Each row below holds a small network's activations on one input, seen along a few directions.
In each table, some parts of the input vary, and every possible input appears once, in random order.
Descriptions start from the smaller parts, as in this example, which fits no table here: one of 8 places around a ring, together with either a single point or one of 9 places along a line or (one of 3 separate values, together with one of 6 places along a line).
Shared parts are said once, and a part with two or three values counts as separate values.
In the rows, 128 means zero.

Other details of the inputs vary at random and push rows far along three fixed directions, the same in every table; ignore that.

A family of inputs:
x1: [164 130 132 157 133 117 147 127 121 126 137 103 107 165]
x2: [ 86  99 128 121 146  98 110 135 164 127  60 158 183 186]
x3: [138  98 134 144 125 144 152 113 124  93 146 111 115 149]
x4: [115 142  81  83 113 110 102 148  96 157 113 117 118 100]
x5: [134 106 127 139 111 147 159 132 111 120 163 124 111 128]
x6: [123 109  90 152 116 136 160  95 129 143 146 126 110 132]
x7: [139 118 119 150 119 155 156 129 100 116 149 107 123 134]
x8: [122 125 138  92 151 177 106 143 141 126 116 100 135 126]
x9: [131 110 112 143 122 149 158  94 140 135 154 126 100 122]
x10: [110 113 127  79 127 141 117 160 128 134 115 127 129 132]
x11: [136 120 127 137 122 142 154 101 145 123 165 127  98 125]
x12: [102 114 104  87 128 143 111 122 141 146 110 129 122 115]
x13: [134 113 105 123  89  90 147 127  85 107 160 131  89 112]
x14: [143 104 126 149 121 148 158 130  99 112 143 111 116 134]
x15: [127 140 125  91 147 141 102 133 167 161 112 122 109 125]
x16: [132 115 102 126  90 101 143 126  81 111 162 128  92 102]
x17: [125 138 108  71 112  96  96 161 106 135 120 120 102 104]
x18: [143 200 176 145 145 149 109 148 119 146 141 149 172  58]
x19: [157 117 142 153 136 125 148 122 134 112 135 108 101 170]
x20: [129 126 106 142 122 157 156  94 140 139 161 118 106 123]
x21: [137 122 123 138 123 153 151 101 141 129 167 121 100 114]
x22: [148 110 139 141 119 142 154 137 106 100 152 111 113 138]
x23: [106 135  98  97 141 155 111 121 158 171 107 118 129 119]
x24: [145 109 134 145 119 150 147 122 106 100 150 103 113 127]
x25: [133 149 131  91 149 128 107 135 168 160 114 120 103 134]
x26: [139 124 115 155 128 112 160 102 156 148 144 132  99 165]
x27: [144 125 110 151 124 105 158 105 142 143 148 129  98 159]
x28: [134 109 117 155 125 158 156 107 116 109 145 106 124 143]
x29: [106 129 182 212 128 103 149  99 140  72 130 200 211 118]
x30: [129 133 126 100 142 119 114 165 136 153  97 122 133 166]
x31: [161 120 143 152 127 116 146 129 123 111 134 108 102 161]
x32: [150 193 177 151 149 149 100 137 114 124 128 131 170  63]
x33: [156 113 138 157 135 139 145 121 130 114 138 109 105 157]
x34: [124 140 121  92 138 164 101 146 117 134 108  95 137 116]
x35: [144 120 120 146 123 124 147 110 141 136 152 130  90 136]
x36: [128 140 125  79 138 121  77 108 137 118 109  92 112 110]
x37: [150 115 127 164 135 118 154 115 134 121 132 113 115 182]
x38: [ 74 122 141 216 100  77 158  85 125  97 127 234 220 105]
x39: [162 118 139 153 128 134 147 142 115 117 144 111 104 149]
x40: [131 140 121  86 142 115  75 107 140 129 100  98 111 120]
x41: [132 143 106  77 116  92  92 161 108 146 113 123  98 111]
x42: [123 104 109 143 112 137 160 108 117 129 156 135 103 123]
x43: [165 230 167 148 161 102  78  97 138 138 134 118 153  80]
x44: [117 164 164 213 122  58 143 103 139 121 132 213 194 117]
x45: [126 145 124 106 160 180 107 142 142 155 108  92 140 127]
x46: [132 115 117 137 115 144 149 103 129 123 166 126 100 115]
x47: [109 127 105  96 133 151 116 155 125 164 104 118 140 129]
x48: [135 104 110 165 128 150 157 106 120 122 135 107 124 151]
x49: [124 131 126  91 137 131 107 159 145 158 112 130 113 134]
x50: [140  95 134 152 125 135 151 117 130  97 140 113 113 159]
x51: [131 145 133  87 141 120 109 162 148 158 113 125 110 141]
x52: [ 42  68  95 102 109 103 121 140 133 122  61 187 203 155]
x53: [142 100 133 147 115 128 160 139 117 110 148 125 110 153]
x54: [166 207 194 144 155 142  95 163 120 125 141 127 163  71]
x55: [120 146  98  92 139 134  83  97 127 142 101  87 129 107]
x56: [138 103 131 145 112 125 160 137 122 120 153 130 107 149]
x57: [115 112 129  92 140 160 103 137 133 117 106 106 136 130]
x58: [111 108 125  88 128 152 115 160 120 126 111 122 137 130]
x59: [147 203 176 142 152 138 102 125 160 143 146 146 151  66]
x60: [131 146 125  94 143 120 112 165 141 167 105 121 127 155]
x61: [143 120 124 145 121 107 152 109 145 132 147 132  88 152]
x62: [156 211 168 161 154 152  99 137 114 143 130 122 176  65]
x63: [138 207 156 154 145 145 110 139 127 166 142 149 173  64]
x64: [147 210 178 137 145 153 100 147 127 145 159 148 163  48]
x65: [105 149 166 204 115  75 116  56 124  69 132 188 202  74]
x66: [138 113 121 131 115 117 132  74 117  89 150 100  99 121]
x67: [103 131  95  93 133 143 111 136 134 168 108 124 131 118]
x68: [138 112 119 147 118 118 152 120 132 135 152 136  91 143]
x69: [ 45  64  99 106 111 108 121 143 129 113  57 181 204 161]
x70: [158 194 189 148 148 134  93 147 126 118 130 130 164  78]
x71: [133  93 123 154 124 149 157 105 119 105 137 113 119 144]
x72: [107 118 120  84 127 123 108 146 144 142 112 134 119 128]
x73: [100 117 114  80 126 143 108 140 134 140 120 131 124 112]
x74: [137 137 144 101 160 158  98 150 154 141 102 103 125 145]
x75: [ 60  77 115 107 116  55 117 131 159 123  60 199 172 172]
x76: [160 126 130 159 130 115 155 138 119 128 138 112 113 171]
x77: [129 105 114 143 112 143 163 120 115 132 157 132 105 127]
x78: [112 123 124  75 129 144 114 155 134 140 124 127 120 122]
x79: [120 144 126  98 154 183 106 140 139 142 113  96 142 125]
x80: [122 119 131  85 136 158 106 162 116 122 111 104 134 121]
x81: [131 135 132  90 140 137 106 167 137 155 111 122 119 135]
x82: [133 106 108 160 118 144 166 128 106 133 142 121 125 146]
x83: [129 139 124  88 141 100  84 105 143 124  99 102 109 139]
x84: [114 137 177 210 114  60 150 123 135 102 120 216 197 134]
x85: [141 106 135 140 115 140 161 137 111 106 155 123 114 141]
x86: [136 133 140  92 142 124 110 169 136 142 102 119 122 155]
x87: [129 148 120  92 143 117 111 159 145 171 111 124 119 149]
x88: [116 132 182 212 133 101 143 106 144  81 126 192 202 124]
x89: [128 121 107 143 112 151 162 119 115 137 165 125 111 128]
x90: [135 100 129 155 133 162 160 109 127 112 142 111 119 146]
x91: [109 140  85  76 108 114 102 147  93 142 117 121 119  98]
x92: [113 130  94  73 110 110 101 149  94 140 114 123 110  94]
x93: [131 113 121 134 114 132 152 104 134 118 163 130  99 124]
x94: [168 131 146 147 133 124 147 146 118 119 141 106 100 157]
x95: [158 219 147 140 130  73  98 149 105 154 143 145 140  80]
x96: [141 113 113 160 122 146 157 128 104 127 140 108 123 142]
x97: [155 114 134 151 125 131 153 143 118 125 146 122 104 153]
x98: [104 120 120  78 127 133 111 142 137 137 119 134 122 119]
x99: [134 107 107 141 115 124 135  67 112 101 141 100 101 118]
x100: [ 39  70  84 101 108  97 116 109 150 122  66 187 189 145]
x101: [140 134 105 139 119 135 130  69 110 110 152  89 108 111]
x102: [131 145 109  76 116  78  99 160 112 143 112 124  97 126]
x103: [ 62  61 121 100 114  95 109 136 133  86  58 167 184 160]
x104: [164 131 150 151 148 143 149 127 142 121 145 101 100 163]
x105: [160 112 138 156 125 130 144 127 118 111 138 108 102 151]
x106: [150 205 172 137 149 133  97 130 148 142 150 144 148  61]
x107: [ 50  58 110 103 106  74 121 141 151 113  66 197 180 165]
x108: [133  96 120 149 115 142 165 128 105 117 143 127 119 140]
Description of these inputs: one of 9 places along a line, together with either one of 2 separate values or one of 10 places along a line.
Changing only the place on the line of 9 turns x55 into x40. The same change can be made to x82. Which row results? -> x97
Changing only the place on the line of 9 turns x29 into x104. The same change can be made to x3. Which row results? -> x19
Changing only the place on the line of 9 turns x24 into x31. The same change can be made to x64. Which row results? -> x51
Change only the place on the line of 10 in x14. List by row number the other rows that result. -> x9, x12, x18, x32, x42, x71, x77, x90, x108
Change only the choice among 2 separate values in x43. List by row number the other rows that result. -> x95
Change only the place on the line of 9 in x18. List by row number the other rows that result. -> x5, x10, x47, x52, x56, x60, x81, x84
List by row number the other rows that have the place on the line of 9 in common with x91. -> x7, x20, x28, x34, x38, x52, x69, x79, x89, x100, x101
Start at x59 and move only the place on the line of 10, one step at a time. The first step leads to x106. Which rows follow, in order? -> x72, x107, x56, x53, x54, x70, x50, x88
